These are the activations of a small neural network, seen along a few directions. Each row is one input.
In each table, some parts of the input vary, and every possible input appears once, in random order.
Descriptions start from the smaller parts, as in this example, which fits no table here: one of 3 separate values, together with either a single point or one of 9 places along a line or (one of 4 places along a line, together with one of 5 places around a ring).
Shared parts are said once, and a part with two or three values counts as separate values.
In the rows, zero is written as 128.

Other details of the inputs vary at random and push rows far along two fixed directions, the same in every table; ignore that.

Rows:
r1: [163  67  75 128 105 113  80 184 118 188 113  87]
r2: [116  88 106 158 135 171  89  84 152 141 116 126]
r3: [117 120 161 144 141 202  99  48 155 108 100 163]
r4: [133 212 148 108 156 103 226  92 135  66 147 157]
r5: [127 155 166 138 135 168 145  65 163  87 117 163]
r6: [177 149 137 108  99  97 157 172 131 118 121 128]
r7: [112 109 123 141 152 175 102  66 131 142 117 145]
r8: [156 123  99 111 121  99 146 152 124 134 134 115]
r9: [104 134 152 132 136 135 135  97 128 108 147 142]
r10: [150 106 111 141  92  84 118 231 119 157 140  84]
r11: [134  85  97 147 122 155  89 132 125 173 119 113]
r12: [146 188 129  97 139  79 219 114 141  78 155 144]
r13: [152 133 140 143 108 138 134 139 156 120 117 136]
r14: [198 147 131  86  95  68 161 209 108 132 120 121]
r15: [148  61  75 166  94 139  70 186 132 204 117  80]
r16: [153  76 104 110 102  88  81 201 105 168 135  91]
r17: [105 167 169 105 164 132 148  82 113  83 141 159]
r18: [115 170 168  90 154 106 170  91 108  87 157 161]
r19: [129 113 110 143 127 143 122 117 131 148 128 124]
r20: [107 107 120 167 148 190  91  77 145 139 107 133]
r21: [ 91  91 148 144 146 176  75  76 127 137 127 140]
r22: [148 203 131  74 140  75 204 136 101 100 129 150]
r23: [133 182 156 101 133  80 191 148 112  82 154 134]
r24: [147 120 147 123 128 157 103 104 130 126 102 149]
r25: [128  77 100 138 139 162  71  98 132 160 110 122]
r26: [119  95 126 147 110 130 101 152 129 150 141 107]
r27: [107 178 134 140 143 140 176  89 149  99 123 155]
r28: [170 138 119  83  94  37 167 235  90 141 160  95]
r29: [ 98 126 119 161 137 182 107  81 151 139 102 136]
r30: [128 153 146 103 127  86 171 129 127  87 158 133]
r31: [ 99 128 145 123 134 143 101 113 117 129 116 134]
r32: [143 104 113 132  95  80 130 201 134 138 150  97]
r33: [116 195 143 103 154 126 190  77 128  87 124 164]
r34: [153 147 107 129 114  87 177 169 132 133 148 122]
r35: [101 165 137 137 151 162 152  60 141 103 113 159]
r36: [141 200 146  78 161  91 215  88 108  82 152 168]
r37: [111 132 124 164 145 165 131  94 152 121 121 138]
r38: [ 86 102 145 169 141 183  80  89 147 126 123 126]
r39: [125 102 108 150 136 166  94 117 128 153 109 119]
r40: [133  86 116 137 109 126  79 188 111 164 123  93]
r41: [151 166 126  92  96  48 173 221  99 124 142 106]
r42: [ 96 113 123 168 153 187 117  45 175 113 125 150]
r43: [123  89  97 146 124 165  68 132 123 182  89 115]
r44: [140  97 109 114  98  98  78 212  96 178 117  93]
r45: [131 125 117 136  93  90 125 209 123 148 131  99]
r46: [ 91  99 149 147 152 181  71  83 127 131 116 135]
r47: [174 137 101 100 122  77 147 196  96 150 127 109]
r48: [102  79 136 138 137 161  70  92 132 135 125 127]
r49: [126 143 129 126 156 148 137  90 122 117 117 145]
r50: [120 169 144 112 116  90 167 157 121 106 140 124]
r51: [132 148 140 107 119  80 170 148 132  96 159 121]
r52: [125  42 100 176  88 140  47 195 135 198 130  81]
r53: [106 145 156 107 147 124 151  82 133  81 149 149]
r54: [ 74 125 153 143 146 183  92  69 134 117 114 147]
Each input here is: one of 6 places along a line, together with either a single point or (one of 2 separate values, together with one of 4 places along a line).
Changing only the place on the line of 6 turns r1 into r8. The same change can be made to r49. Which row results?
> r39
Changing only the place on the line of 6 turns r24 into r5. The same change can be made to r36. Which row results?
> r15
List by row number the other rows that have the place on the line of 6 in common with r27.
> r10, r13, r32, r34, r37, r42, r45, r52
List by row number the other rows that have the place on the line of 6 in common with r35.
> r2, r6, r9, r19, r20, r23, r30, r41

Rows:
r55: [ 76 104 151 154 139 167  88  81 141 115 135 133]
r56: [103 158 159 108 137 105 163 113 121  87 154 139]
r57: [119 171 135 129 142 110 188 101 145  91 151 142]
r58: [148 138 103 125 119 103 162 154 131 134 133 118]
r59: [149 148 107 121 115  76 174 172 126 126 150 111]
r60: [143 166 139  79 135  69 171 156  97 107 145 136]
r61: [153 152 139 110 116 104 162 144 130 110 129 135]
r62: [161 163 126  96 120  97 161 157 113 125 120 132]
r63: [156 128 123 108 117 101 130 174 103 145 130 116]
r64: [145 167 146 111 123  88 179 157 120 101 147 132]
r65: [131 169 126 114 148 119 186  94 133  98 138 150]
r66: [109 164 135 122 169 159 166  41 141  92 129 168]
r67: [140  80 112 146 110 142  74 167 118 174 115 102]
r68: [ 84  61 129 160 130 183  39 100 130 158 117 114]
r69: [101 140 162 151 146 167 129  76 148  99 131 149]
r70: [143 107  94 129 124 118 116 147 120 163 128 109]
r71: [170 103  97 130  81 100 106 223 119 178 109  89]
r72: [ 86 134 158 118 157 153 118  64 123  99 138 149]
r73: [141 104 115 123  99  92 112 200 114 156 137 100]
r74: [128 101 123 130  98  91 107 199 121 145 147  90]
r75: [124 100 122 123 123 129  90 147 113 152 128 118]
r76: [148 127 100 138 111 105 151 172 139 140 134 107]
r77: [111 122 138 148 139 184  99  75 143 130  99 148]
r78: [140 164 150 117 126 115 168 119 139  92 134 146]
r79: [151 173 143  86 141  86 179 140  99 103 138 141]
r80: [149 185 145 109 118  92 191 152 135  94 133 138]
r81: [110  81  99 154 147 176  70  88 131 167 108 121]
r82: [115 166 154  85 151  94 166 109 103  87 147 145]
r83: [151 107  88 135 103  95 126 188 123 166 134  93]
r84: [148 133 133 116 121 123 135 133 127 124 120 134]
r85: [123  99 131 142 136 182  77  83 138 142 103 141]
r86: [161 136 112 105 116 105 128 169 110 147 107 119]
r87: [114 113 109 140 156 171 108  74 134 138 110 139]
r88: [100 162 169 131 157 159 155  55 138  83 134 166]
r89: [ 93  73 130 159 133 183  53  98 134 156 114 126]
r90: [ 90 109 147 154 137 165  96  91 143 121 130 139]
r91: [118 160 160 111 164 159 145  43 133  85 116 173]
r92: [136 145 133 134 117 131 138 136 138 121 117 131]
r93: [ 88  93 142 166 132 174  76  99 150 133 127 130]
r94: [156  86 110 150  90 126  86 193 139 166 115  95]
r95: [134 107  97 153 117 136 120 145 143 149 125 112]
r96: [132  78  88 153 117 140  85 147 130 179 120 100]
What do these inputs look like to the network?
> one of 6 places along a line, together with either one of 2 separate values or one of 5 places along a line
Changing only the place on the line of 6 turns r87 into r65. The same change can be made to r91. Which row results?
> r84
Start at r80 and move only the place on the line of 5, one step at a time. The first step leads to r94. Which rows follow, in order?
> r69, r93, r74
Start at r62 and move only the place on the line of 5, one step at a time. The first step leads to r85. Which rows follow, in order?
> r63, r75, r72

Rows:
r97: [136  39 104 206  98 244  38  83 167 180  83 106]
r98: [141 133 145 145 149 184 136  48 153 128 111 188]
r99: [111  99  81 141 135 153  89  84 155 163 107 119]
r100: [141 129 116 162 100 178 132 128 140 149  95 110]
r101: [ 88  89 164 118 164 172  87  27 132 107 127 153]
r102: [157  87  94  98 126  80  88 206  62 184 146  84]
r103: [133 148 143 118 132 156 122  53 162 105  95 170]
r104: [106 105 104 114 116  93 126 159 120 130 147 113]
r105: [147 117  79 142 158 124 132 144 138 134 115 109]
r106: [101  98  80 160 118 176  50 109 146 188  79 113]
r107: [ 95 189 152 111 133  92 189 153 125  89 166 132]
r108: [ 53  87 119 163 128 185  59  93 130 144 106 128]
r109: [172 166 118 113 119 100 219 109 143  88 156 125]
r110: [144 198 116 114 147  99 214 129 115 132 139 161]
r111: [183 178 139 102 148 102 194 137 138  74 113 148]
r112: [ 74 155 178 142 139 177 123  92 150  90 133 156]
r113: [147 211 134  83 118  92 182 127 134 105 104 152]
r114: [ 98 130 174 117 130 154 125  72 142  76 124 166]
r115: [ 88 114 134 119 142 138  92 117 100 148 113 118]
r116: [125 121 150 112 142 157  73 129  75 149 111 134]
r117: [108 133 129 168  98  80 126 211 123 146 155  89]
r118: [192  93  79 127 105  97 135 181 127 185 138 124]
r119: [121 104 106 124 107  84 133 208 124 145 168  91]
r120: [176  91  59 134 107  91 136 207 115 208 133 102]
r121: [157 136 114 141 112 142 139 153 122 175 101 148]
r122: [165 106  64 142  97 103 154 183 132 172 136  67]
r123: [149 113 101 105 120  89  87 214  51 183 130  89]
r124: [ 84 111 175 174 145 164 113  50 173  83 165 146]
r125: [137 169 193 130 115  80 184 152 147  69 166 140]
r126: [ 87 175 192 162 127 132 150 112 149  82 146 148]
r127: [133 189 111 129 169 124 179 117 126  92 111 141]
r128: [ 95 103 154 123 139 166  63 107 110 150  93 128]
r129: [159 160 160  65 157  80 165 112  78  89 168 145]
r130: [139 159 123 102 136 121 158  56 157  93 132 162]
r131: [159 141 111 141 133 146 119 163 130 131  83 120]
r132: [115  94 159 143 113 161  89 133 154 119 137 127]
r133: [164 170 180  60 149  91 162 126  79  92 146 149]
r134: [113 186 160  85 114  91 180 146 112  79 131 150]
r135: [106 113 129 161 121  85 130 171 141 133 168  96]
r136: [ 95 105  96 196 129 210  95  73 148 162  99 108]
r137: [122  90 162 106 128 146  82 108 117 133 109 132]
r138: [202  87  71 131 114  92 115 211 131 154 116  85]
r139: [ 83 104 152 131 140 163 111  45 149  81 140 162]
r140: [138  76  94  96 112  68 101 206  90 180 134  78]
r141: [120 160 162 100 134  98 187 116 145  61 186 148]
What do these inputs look like to the network?
> one of 5 places around a ring, together with either one of 4 separate values or one of 5 places along a line
Changing only the place on the ring of 5 turns r126 into r124. The same change can be made to r121. Which row results?
> r118
Changing only the place on the ring of 5 turns r132 into r141. The same change can be made to r133. Which row results?
> r129
List by row number the other rows that have the place on the ring of 5 in common with r106.
> r107, r108, r110, r115, r117, r123, r127, r136
Change only the place on the ring of 5 in r113. List by row number the other rows that result.
> r99, r103, r106, r130
Change only the choice among 4 separate values in r105. List by row number the other rows that result.
> r99, r120, r122
Change only the choice among 4 separate values in r97. List by row number the other rows that result.
> r98, r103, r111

Rows:
r142: [153 121 122  94 127  83 143 158 102 137 151 123]
r143: [165  70  69 163  91 129  92 194 141 198 118  87]
r144: [167 142  95 110 127 100 156 150 116 149 123 127]
r145: [100 130 161 139 156 152 145  51 150  88 160 159]
r146: [120 121 124  88  98  77 129 152 130 112 135 119]
r147: [178  87  92 133  98 133  73 199 118 186  83  97]
r148: [182 217 139  68 128  64 235 144 107  92 134 155]
r149: [ 80 122 158 171 135 191 101  81 144 127 122 144]
r150: [158 126 141  92 115  93 134 160 100 131 140 127]
r151: [112 141 180 112 162 160 119  57 126  80 126 167]
r152: [ 96 106 143 152 157 163 115  55 153  98 151 139]
r153: [125 113 107 152 110 110 121 187 122 162 144 100]
r154: [ 75 157 144 158 166 158 151  61 144  90 147 145]
r155: [170 128 120 140 101 119 133 179 143 136 108 115]
r156: [135 199 135  85 144  61 208 155  89 109 154 139]
r157: [101 129 148 114 176 151 136  41 125  91 144 156]
r158: [ 82  92 150 185 131 206  53 106 147 142 104 124]
r159: [125  99  88 134 126 115  93 182  95 177 124  89]
r160: [176 195 138 100 110  76 226 158 132  95 142 143]
r161: [161  84  70 158 105 121 109 180 141 175 121  85]
r162: [104 172 125  89 105  68 163 163 123 104 130 121]
r163: [ 88 120 153 150 151 192  69  87 123 133  99 139]
r164: [ 95 202 147  93 147 125 198  35 167  51 117 176]
r165: [167  91  65 130 118 119 103 173 117 182 109  93]
r166: [103  52 144 175 118 202  41  92 152 153 123 125]
r167: [ 84 116 146 154 146 192  76  77 120 148 105 143]
r168: [154 124 153 118 108  94 133 178 126 109 144 118]
What do these inputs look like to the network?
> one of 3 separate values, together with either a single point or (one of 2 separate values, together with one of 4 places along a line)
Changing only the choice among 3 separate values turns r155 into r158. The same change can be made to r144. Which row results?
> r156
Change only the choice among 2 separate values in r145. List by row number the other rows that result.
> r142
Change only the choice among 3 separate values in r166. List by row number the other rows that result.
> r149, r160
Change only the choice among 3 separate values in r161. List by row number the other rows that result.
> r152, r154
